A small network was trained on invented records. Each row is its activation on one of them, seen along a few directions.
Here are examples, each followed by its value of one field, GEBAP.
Other fields move the rows too, some of them a lot.
Strong random noise was added to every row along 13 fixed directions; ignore it. To show where, here is one row again and again, with new noise each time:
[ -41  608   80  546 -119 -651   26  202  -32  114  206   93  -92  -15
  395 -213 -112  273 -347   17  325  292 -162 -384 -165  290]
[ 146  -78 -313 -160  204  -66  -59  154  -43 -538 -205 -414  -17 -333
 -241 -234 -168   -1 -148  510 -268 -516  375 -206 -283  206]
[ 127  131 -208  223 -141 -720  142  204   34 -194  237 -208 -514 -108
 -513  300    4   15 -470 -370   19  100  206  160 -267  267]
[-264  -86   17 -440   40  339  497 -252  120  398  134  -33  -14 -118
  124  154 -218   53   84 -435  -32   71  -44    9  394  214]
[-248 -161  -93  135 -357  600 -312  116  368  152  -63   55  -38 -317
  103   -7 -151  663  537  127   41 -179 -487  479  -52   27]
[-142  -59   27  393 -145 -721  -77  355  113 -156  -74 -624 -585 -322
   -2   33 -196   40   88 -315  235   11 -133   92 -276  349]
[-185 -266 -107   33  -97  575  -73  172  -60  -43 -251  479   -4   41
 -375   44  151 -277 -225  -55 -174 -267 -168  113 -254   84]
[-454 -307 -321  284 -128  226 -286  204  237  -31 -129  -37 -159 -186
 -167  139 -458   64  136 -373  277   80   96  160 -123    8]
[-142   36 -172 -163  -39  346 -447  245 -204 -150  304  269 -154   60
  -86 -218 -175  277  236  215   50  -34  -41 -109 -123 -329]
[-179 -100    2 -296  -55  407 -229   79  269  312  126  589   74  -39
  296  132 -187   40  294 -226 -227  213 -442  -84  348 -101]
[-552   91  -32  132 -165 -121   79  526 -304   58 -151 -291 -144 -258
  294  180 -160 -176 -145 -185  132   90  -39  210   56  190]
[ 222 -259  199 -185   23  209  -20  -60  430   92 -256  163  155  -46
   59  -89  155  -75  -22   63 -185 -116 -120  -24  110   76]
[-440  491 -356  -29  -10  208   33   83 -176  163  464  536   51 -140
  408  -22 -453  306  -67   25  -82  166 -256 -436   75  172]
[-402  -43 -333   79  197  235   69  -66 -367 -228  214 -393 -115  -12
 -153  240   35 -139 -202   51  165 -175  301  122 -219   20]
[  68  535  169  636 -369 -221  220  170  182  207 -213 -206  414 -131
  384  -44  324  532 -640  452  380  102  153  433  -35  239]

[ 117   -9  129 -277  -56  -58 -103  182 -237 -285  296 -190 -171   77
  103  -93  448    7 -178  511 -101 -136  126  239 -158 -275] : bura
[-374  -85  361   44  253  247  122  -31 -238  121 -192  -25   20   81
  599 -216  263 -533  -65   49   93 -153 -390 -389  -48  215] : sepok
[  81 -260   46 -600 -160  199   89  -67  161  150  368  255 -337  -43
 -212  336   62  124  355 -398 -390   45 -313  358  275  -99] : nev
[-159  103 -228 -156  157 -198  117   -4 -338 -276  368 -681 -413 -124
 -171   11 -163  192   31   41  160 -141  365   15 -122   -3] : sepok
[-147 -161  -97 -252  -82  336  738 -297  -18   -4  176   71 -316    4
 -514  -76   83   16 -597 -278   52 -164  408   65 -207  350] : sako
[-168  562 -618  341   66  181  251 -408 -193  108  396   66  274 -103
 -154  351 -276  553   51  115  -22 -105  -79  -10  -78  263] : tigor
[  80  -90  155 -200  113 -365 -227  303  -72 -124 -282 -153  108  -13
  230 -223 -190 -388  100   77 -153   47  146 -289   63 -174] : voru
[ 348  137  -70   76  -56 -522 -359  259  512   17  -49  461  100 -142
  151 -101 -413  168  -23 -119  -55  403   61 -346  257  -77] : zos
[ 356  291 -207 -146  -50   90   36 -137 -168 -191  380  491 -271   83
 -657 -272   17  365 -108  205 -332 -299 -177 -258 -383   67] : zos
[ 295 -146 -136  -50  272 -293 -300 -221 -109 -554  649  -56 -658  250
 -459 -303   77  -48  194   99   65 -200   19 -508 -641 -224] : meb
[  16  -66  207 -355 -113  -80  157  187  404 -251  118  164 -234 -192
  427 -772 -142  178 -524  310  225   89  440 -489 -156   76] : bekan
[-319  422 -247 -271  226  407   70  -56 -631  -60  441  122   48   91
  103  -15   -7  134 -223  308  -43  -54  106 -239   62  -64] : dos
[ 363  -19  -53  157  188  102 -424 -308  137 -135   58 -119  129  109
 -203   42  188  371  402  344  -45 -207 -188   29  -52 -152] : sako
[ 378   31  159   26 -168 -379 -111  103  -17   50  -43   49 -157  220
 -506  -91   51  105    7 -213   -5   88   44   72  -94 -142] : bura
[   7  451   89   18   99 -313  249 -133 -353  131  325  -18 -218   60
  111 -289 -207  213  114 -148  113   95 -267 -538  -15  269] : bekan
[ 500   -6  289  391  181 -390 -360  -24  252 -180 -219  205   91   64
  307 -120  462 -317  -42  376 -174 -136 -445 -331 -187  103] : zos
[-259 -317   42 -171 -269  628 -345  607 -414 -145 -277  609 -161  130
 -406 -219   96 -241  -82   18  -69 -138  -44  185 -218 -300] : sako
[-329  -14   44  218  182  442  -57 -283   54  251  -12  350  452  191
  585 -119  -39 -123  -29   90  285  167  -85 -356  139  -76] : nev
[-116  312 -337    8  254   55  -43  -10 -389 -165  316  345   74  117
   59  119   34 -213 -282  259 -261  -41  -26 -356 -161    2] : meb
[ -95 -647  211 -424   54  128   29 -254  516   36  250  -42 -243   11
  281  192  112 -352  170 -367  -31  217   41   96  196 -221] : nev
[ -74  269 -115 -163 -138   22   82   20    1  140  205   48  276   90
  114   66 -100  235 -314  115   77  267  458  156  216 -276] : voru
[-192  213 -109   87 -123  150    4   30  -86  102  -21   19  187  -76
  248 -200 -220  292  123  234   68  -77  -70  -45  -36   28] : voru
[  97  219  -81   30   78   93 -209  246 -395 -184 -188  -63  420   62
   91   68  257 -186  -96  594 -235 -161   54  133  -15 -247] : meb
[ 269 -115 -154  -93 -131 -463 -236  349  434 -427  -43 -109 -303 -563
  119 -243 -262  282  266  382 -277 -263  -46 -128 -179  202] : zukod
[ 198    1  262  -64   59 -549 -279  111  107 -120  433 -245 -323  168
  241   95  238  -57  -72 -119  273  475  230   29  169 -364] : dos
[ -33 -316  212    0  -93  -28  -61   77   92  101    7  145 -217   57
   86 -123   28 -127  412 -224  249  103 -165   -2   -2 -210] : zukod
[ 122 -124  -62  249  224  -39  179 -175 -110   23 -533  138  220  -91
 -105  -77 -152 -452  472  -82 -233 -409 -459 -443 -110  385] : zukod
[-288   10  -11  268  196  351   64 -313  196  329 -129  551  321  -62
  643 -184 -294 -147  388  -62    5  -34 -679 -677   25  360] : tigor
[-239  261  122  265  254  -90  -20 -298 -408  271  235 -204  196  409
  307  178   81 -166  107 -167  396  292  -74 -138  148 -164] : bura
[  25  -95 -339  133  314  -75 -195 -363  421 -138  176  -97  -40  -88
  -77  194 -271  142   53 -166   38   74  122 -257   20  106] : dos
[ -13 -124 -228   25   48  179 -177 -117  -41   13  238   55   15  166
 -235  136 -100  120  285  -94  247  127  205   97   33 -371] : tigor
[ -21  -51 -153 -321  104   89  247  -78  -42   17   85  347 -172   17
 -336  122 -158 -193 -174 -388 -263   21  -21 -217   71  187] : bekan
[ 148  111 -308  177  -69  197 -380  -83   45   33  172  -60  -23 -164
 -293  530  165  485  516   91 -393 -218 -601  543   31   44] : sepok

Which value of GEBAP does each new row have?
[ -23 -213  -13  205   71 -373 -352  247  177 -142 -123   27  -16  -11
  249 -142 -269 -221  317  -82  313  240  188 -279   25 -292] : zukod
[ 218   83  139  -59 -291  215  119  238  -20   93 -390  211  182 -107
 -183 -160   84  224  -91  157 -141 -159  -53  220   80  109] : bekan
[ 190 -232   90 -393  116   44 -104 -350  483  -75  487  -69 -263   50
  108 -222 -139  338  213  -39  224  202  253 -232  120 -272] : bekan
[ 482  433  322  -55   45 -478 -128  -51   84  270  249  501   89  306
  204 -285  -26  146   68  -79   23  432 -228 -529  282 -219] : zos
[-486  -55 -394 -321  -33  632  269   30 -287   -5 -173  -88  316 -197
  -76  183 -358  -47   22   63 -209 -198  280  231  186  -21] : nev
[ 270   37 -128 -160  -28 -247   -3  109  110  -87  157  199   93  -79
  -66  449  308 -151 -198   98 -396  101   93  280  166 -100] : zukod
[-132  275   21  -20 -131 -157  157  202 -412  182   19 -400  101  -93
  173  464  139  -24  162   21  -63   76 -113  480  290  -46] : tigor
[-135  136  142   57  154   12 -270  192 -279 -162  104  324  243  253
  596 -212  313 -424 -307  485  -63   43  -32 -356 -169 -255] : voru
[-490 -259 -271  -27 -100  192  -58  119  478 -100   43  184 -321 -401
  256 -178 -634   31   60 -257  -17   16  -99 -291 -167  273] : sepok
[-134 -108  173  125 -161  -99  224   -9  353  104  218  226 -112  -40
  486  154  309 -170 -274 -129  142  242  -97  103  -44   87] : tigor
[ 129 -128 -243  411  209  123 -260 -350  278 -163 -213   57  181   94
 -378 -113 -277   76   36   25  145 -131  164 -321 -245   86] : sako
